Each row has a name. Each question is about the rows just above it. Places in a row count from 0.

[  0.5 -44.6  33.9   6.3   0.3 -19.0  -4.5] -> M
[-51.6  43.9   1.9   4.3  20.8 -36.9 -83.4] -> N
[-15.9   7.9 -65.5  74.7 -29.7  11.6  15.6] -> G
[  7.3 -24.9  26.3 -49.4  14.5  15.0   0.8] -> E
[ 0.6  6.3  0.5 -3.8  0.6 -1.7  3.0] -> A
[-26.4   5.8 -18.9  84.3   2.0 -75.8 -83.4] -> D
Table of tags by key:
[-51.6] -> q_145
[7.3] -> q_253
The tag of E, keyed by place 0:	q_253
Whose row is [ 0.6  6.3  0.5 -3.8  0.6 -1.7  3.0]?	A
Whose row is [  7.3 -24.9  26.3 -49.4  14.5  15.0   0.8]?	E

[ -1.0  51.2 -59.3 -28.9 -56.0  46.5 -15.5  16.7  19.4  57.3  84.1 -14.7
 -37.0  16.2   0.3  25.4 -19.2 -85.6 -12.8 -33.0  -2.0  30.8 -14.3 -35.4
  23.0  10.1  20.1  -4.4  12.4  18.0  -0.3 -31.2 -47.4  43.2  24.3 -31.5
  76.1   5.2  16.7  18.5  -2.6  -7.1 -36.5  12.6 -11.7  23.5   9.8  67.6
  14.8 -22.5 -50.1   3.0 -35.2  -8.8 -54.0] : X
[-21.4  35.9 -40.2 -28.0 -56.2  38.7 -24.7  -8.5  32.9  63.3  58.9 -27.2
 -52.0  19.5 -12.0  47.6 -23.6 -68.6 -18.0 -14.8  15.2  24.0   2.2 -33.2
   3.8  18.5  39.7   5.8  16.6  38.0  15.2 -22.1 -44.6  64.7  16.2 -38.7
  74.3  17.4  28.0  23.9  24.5  -4.0 -31.9  18.1 -18.6  65.9 -18.8  78.4
  15.3 -29.4 -36.4  -5.6 -29.3 -12.8 -50.7] : S
[ 19.9 -10.8   7.2  15.1  36.4 -11.7  18.5  27.6 -25.4 -36.6 -19.3  24.6
  42.0 -13.4  14.9 -35.9  14.5  23.7  12.2   9.1 -16.9 -20.4 -18.2  17.2
   6.9  -8.2 -22.9  -6.6  -7.8 -39.2 -10.7  22.5  14.0 -53.2  -4.4  20.5
 -34.3  -6.9 -19.2  -6.8 -28.2   4.4   7.1 -16.1   8.9 -61.6  31.4 -43.3
  -5.6  24.1   7.0   1.0  13.6  10.7  21.3] : L
[ 15.8  42.9 -55.3 -14.5 -20.2  38.1   1.0  48.8  -4.8  26.5  66.3   9.4
   4.3   3.0  14.1  -5.9  -6.7 -68.6  -4.0 -19.9 -16.9   6.6 -34.1 -21.1
  29.1   6.2   5.9  -9.5   6.6 -21.1  -6.2  -1.8 -39.3  -7.5  20.4 -14.6
  48.6   3.3   0.7  19.9 -29.3  -1.1 -34.6  -4.3  -4.6 -34.8  40.9  30.1
  11.2   0.0 -48.0  -0.7 -23.5   2.2 -37.8] : V
[-17.2 -12.8  35.0  -9.7 -46.2 -22.0 -20.2 -84.4  29.6  16.9 -11.6 -38.3
 -58.9  15.4 -27.1  29.7  -8.7  28.0  -3.5 -33.1  21.7  48.1  58.3  -4.4
 -19.1 -17.6 -14.8   5.8  -4.6  74.6  -4.5 -68.8  32.5  76.2  -7.2  -3.0
  -8.2 -20.6  12.2 -35.1  44.6 -12.8  31.7  29.1   5.3  89.0 -65.7  13.2
  -8.9 -33.3  35.2  24.6  -1.1 -15.5  14.1] : J
[ 15.4 -37.1  48.6  20.9  32.6 -43.2  14.7 -23.2 -19.3 -53.1 -55.6  10.7
  24.7 -11.8   2.5 -34.6  18.8  71.8  16.0  -4.1  -8.0  -1.3  19.3  28.1
  -9.3 -26.5 -45.9  -5.7 -18.1  -6.3 -17.9  -9.4  53.3 -29.5 -17.1  35.8
 -71.8 -26.8 -22.5 -38.2  -7.1  -0.8  40.9  -4.6  21.1 -29.0  -6.1 -68.1
 -17.0  14.5  46.7  16.4  26.2   6.0  51.7] : U
[-13.7  -9.3  21.9  -7.0 -27.0 -13.0 -14.9 -52.5  21.4  12.7  -8.5 -24.7
 -37.7  10.4 -18.1  21.8  -6.8  16.2  -3.1 -15.8  15.9  28.0  36.4  -3.5
 -13.5  -8.2  -3.9   5.0  -1.4  46.0   0.9 -38.3  18.4  48.5  -4.2  -3.8
  -2.7  -9.2   8.5 -19.1  30.9  -7.3  17.4  18.0   1.2  59.3 -43.1  11.9
  -3.7 -20.1  21.7  13.2  -0.9 -10.2   7.1] : P
[-11.7  26.8 -32.2 -17.1 -31.2  28.1 -12.1   7.8  17.0  39.8  42.3 -12.2
 -27.0  11.6  -4.4  26.8 -14.0 -51.0 -11.9  -5.8   6.2  10.2  -6.1 -22.6
   7.0  14.0  28.5   2.6  11.7  14.2   9.6  -5.3 -33.2  31.1  12.7 -24.6
  51.2  13.8  16.3  20.4   8.8  -1.9 -26.2   8.2 -13.3  29.6  -2.8  49.5
  11.2 -14.6 -30.4  -6.6 -20.0  -6.9 -35.6] : H
[-30.2 -31.5  50.7   0.1 -20.1 -29.8 -18.3 -80.0  27.7   6.5 -45.3 -33.5
 -46.4   9.0 -29.0  36.7  -7.2  49.0  -5.0   3.1  31.0  18.2  54.5   3.9
 -32.7  -3.3   6.6  13.9  -1.8  63.2  11.6 -29.1  31.2  60.6 -15.3  -2.2
 -20.4  -3.3  14.8 -21.1  52.8  -4.7  30.6  21.1  -1.5  91.8 -70.4   7.6
  -8.9 -23.8  45.8   6.9  10.5 -13.5  20.6] : C
[ -8.3 -45.6  53.2  21.4  39.3 -39.4   7.8 -26.3  -8.4 -41.3 -71.9   3.3
  18.2 -10.6  -6.5 -10.0  12.4  72.0   8.6  29.9   9.0 -22.3  20.6  27.8
 -23.9  -5.8  -8.8   7.0  -9.1  -0.8   4.5  20.9  38.8 -20.2 -20.3  21.4
 -59.6  -2.2  -7.7 -15.1  13.3   4.8  31.8  -5.6   6.7   2.2 -21.3 -45.3
 -12.1  12.7  45.5  -3.3  29.6   3.9  43.3] : K
[ 18.9  32.3 -46.5  -5.9  -1.1  30.7   7.8  56.8 -13.2  10.0  48.8  18.7
  21.0  -2.0  18.8 -17.5   0.1 -51.5  -0.2  -9.8 -20.3  -6.4 -39.3 -12.3
  26.3   5.8   1.3  -9.9   4.9 -36.8  -7.5  13.0 -33.0 -28.3  15.2  -6.7
  32.3   3.5  -5.5  18.0 -35.0   1.5 -29.8 -10.9  -2.0 -54.2  48.2  11.4
   9.9  10.3 -41.3  -4.7 -15.4   7.1 -26.8] : Q
[-18.1   8.0  -2.6 -14.4 -37.9   7.8 -17.5 -32.2  24.2  33.5  17.0 -24.6
 -42.4  12.9 -15.7  33.3 -13.5 -17.5  -9.8 -11.8  15.9  22.8  21.7 -15.2
  -7.0   4.6  17.1   6.4   6.8  41.1   8.4 -27.7  -8.2  53.1   3.2 -18.5
  28.1   4.5  18.1   0.9  27.9  -4.8  -2.5  17.0  -7.6  62.0 -32.7  39.0
   3.6 -24.2  -2.8   3.0 -12.2 -12.3 -16.7] : Z
tags:
[-5.7] -> q_20
[-5.6] -> q_951
[6.9] -> q_548
[-5.5] -> q_40
[7.0] -> q_839
Look up the entry of S at place 51 in the table:	q_951
Whose row is [ 15.8  42.9 -55.3 -14.5 -20.2  38.1   1.0  48.8  -4.8  26.5  66.3   9.4
   4.3   3.0  14.1  -5.9  -6.7 -68.6  -4.0 -19.9 -16.9   6.6 -34.1 -21.1
  29.1   6.2   5.9  -9.5   6.6 -21.1  -6.2  -1.8 -39.3  -7.5  20.4 -14.6
  48.6   3.3   0.7  19.9 -29.3  -1.1 -34.6  -4.3  -4.6 -34.8  40.9  30.1
  11.2   0.0 -48.0  -0.7 -23.5   2.2 -37.8]?	V
Whose row is [ 15.4 -37.1  48.6  20.9  32.6 -43.2  14.7 -23.2 -19.3 -53.1 -55.6  10.7
  24.7 -11.8   2.5 -34.6  18.8  71.8  16.0  -4.1  -8.0  -1.3  19.3  28.1
  -9.3 -26.5 -45.9  -5.7 -18.1  -6.3 -17.9  -9.4  53.3 -29.5 -17.1  35.8
 -71.8 -26.8 -22.5 -38.2  -7.1  -0.8  40.9  -4.6  21.1 -29.0  -6.1 -68.1
 -17.0  14.5  46.7  16.4  26.2   6.0  51.7]?	U
Whose row is [-13.7  -9.3  21.9  -7.0 -27.0 -13.0 -14.9 -52.5  21.4  12.7  -8.5 -24.7
 -37.7  10.4 -18.1  21.8  -6.8  16.2  -3.1 -15.8  15.9  28.0  36.4  -3.5
 -13.5  -8.2  -3.9   5.0  -1.4  46.0   0.9 -38.3  18.4  48.5  -4.2  -3.8
  -2.7  -9.2   8.5 -19.1  30.9  -7.3  17.4  18.0   1.2  59.3 -43.1  11.9
  -3.7 -20.1  21.7  13.2  -0.9 -10.2   7.1]?	P
Whose row is [ -1.0  51.2 -59.3 -28.9 -56.0  46.5 -15.5  16.7  19.4  57.3  84.1 -14.7
 -37.0  16.2   0.3  25.4 -19.2 -85.6 -12.8 -33.0  -2.0  30.8 -14.3 -35.4
  23.0  10.1  20.1  -4.4  12.4  18.0  -0.3 -31.2 -47.4  43.2  24.3 -31.5
  76.1   5.2  16.7  18.5  -2.6  -7.1 -36.5  12.6 -11.7  23.5   9.8  67.6
  14.8 -22.5 -50.1   3.0 -35.2  -8.8 -54.0]?	X
Which row holds [-11.7  26.8 -32.2 -17.1 -31.2  28.1 -12.1   7.8  17.0  39.8  42.3 -12.2
 -27.0  11.6  -4.4  26.8 -14.0 -51.0 -11.9  -5.8   6.2  10.2  -6.1 -22.6
   7.0  14.0  28.5   2.6  11.7  14.2   9.6  -5.3 -33.2  31.1  12.7 -24.6
  51.2  13.8  16.3  20.4   8.8  -1.9 -26.2   8.2 -13.3  29.6  -2.8  49.5
  11.2 -14.6 -30.4  -6.6 -20.0  -6.9 -35.6]?	H

[-13.5 -41.3   7.9  12.4]  Zegir
[ 0.3 21.6  4.8  7.9]  Lapab
[ 6.7 27.3 -4.6 -7.1]  vasip
[-2.9 -1.3  0.1 10.9]  linog
[  7.8  21.6  -3.8 -10.1]  rin
[ 31.2  81.7 -20.9 -40.0]  vov
[  6.7   4.5 -12.4 -13.1]  gadur
[ 2.5 13.0 -2.2 -2.6]  pobi
[-14.6 -35.6  11.8  16.9]  vobi
[ 25.9  75.9 -13.9 -38.5]  Biti
[ 22.7  55.9 -19.4 -34.0]  Nadar
key -> tag
[6.7] -> q_618
[7.8] -> q_374
[22.7] -> q_826
[31.3] -> q_974
[0.4] -> q_658
[21.6] -> q_303
[31.2] -> q_621
[0.3] -> q_925
Join Lapab by its entry at place 0:	q_925
Whose row is [ 6.7 27.3 -4.6 -7.1]?	vasip
Whose row is [ 31.2  81.7 -20.9 -40.0]?	vov
Whose row is [  6.7   4.5 -12.4 -13.1]?	gadur
[-14.6 -35.6  11.8  16.9] is in which row?	vobi
Whose row is [ 2.5 13.0 -2.2 -2.6]?	pobi

[ 21.5  -1.9  22.1  61.3  30.1  46.3 -23.4  48.2   0.1  13.5]  zofu
[-24.3 -41.7 -36.0   2.1 -10.9  31.5 -17.5  30.3  31.0  38.5]  Sal
[-20.3 -21.7 -17.4  19.5   9.0  29.6   3.9  23.0   1.8  16.5]  kez
[ 20.1  20.3  38.3  43.5  41.4  37.2  14.9  25.1 -30.3  -9.6]  fubu
[-25.6 -40.5 -36.6   8.6 -12.0  40.7 -16.4  34.6  29.1  46.0]  kam
[ 19.4  45.7  36.7  50.9  31.7  24.6  28.9   6.7 -59.3 -45.7]  Fibu
[ 22.4  -7.6  35.0  66.0  33.4  52.5 -25.3  53.4   5.3  23.1]  Zik
[ 34.1  35.5  42.3  29.4  36.8  15.8  12.8   0.5 -31.3 -26.9]  Detot
[ 19.3  29.6  27.9  35.5  25.1  23.0  28.4  28.6 -33.2 -26.0]  fopom
tags:
[31.5] -> q_471
[52.5] -> q_400
[15.9] -> q_889
[0.5] -> q_520
[15.8] -> q_197
[46.3] -> q_725
[40.7] -> q_273
Join Detot by its entry at place 5:	q_197
Whose row is [-25.6 -40.5 -36.6   8.6 -12.0  40.7 -16.4  34.6  29.1  46.0]?	kam
Which row holds [ 19.4  45.7  36.7  50.9  31.7  24.6  28.9   6.7 -59.3 -45.7]?	Fibu

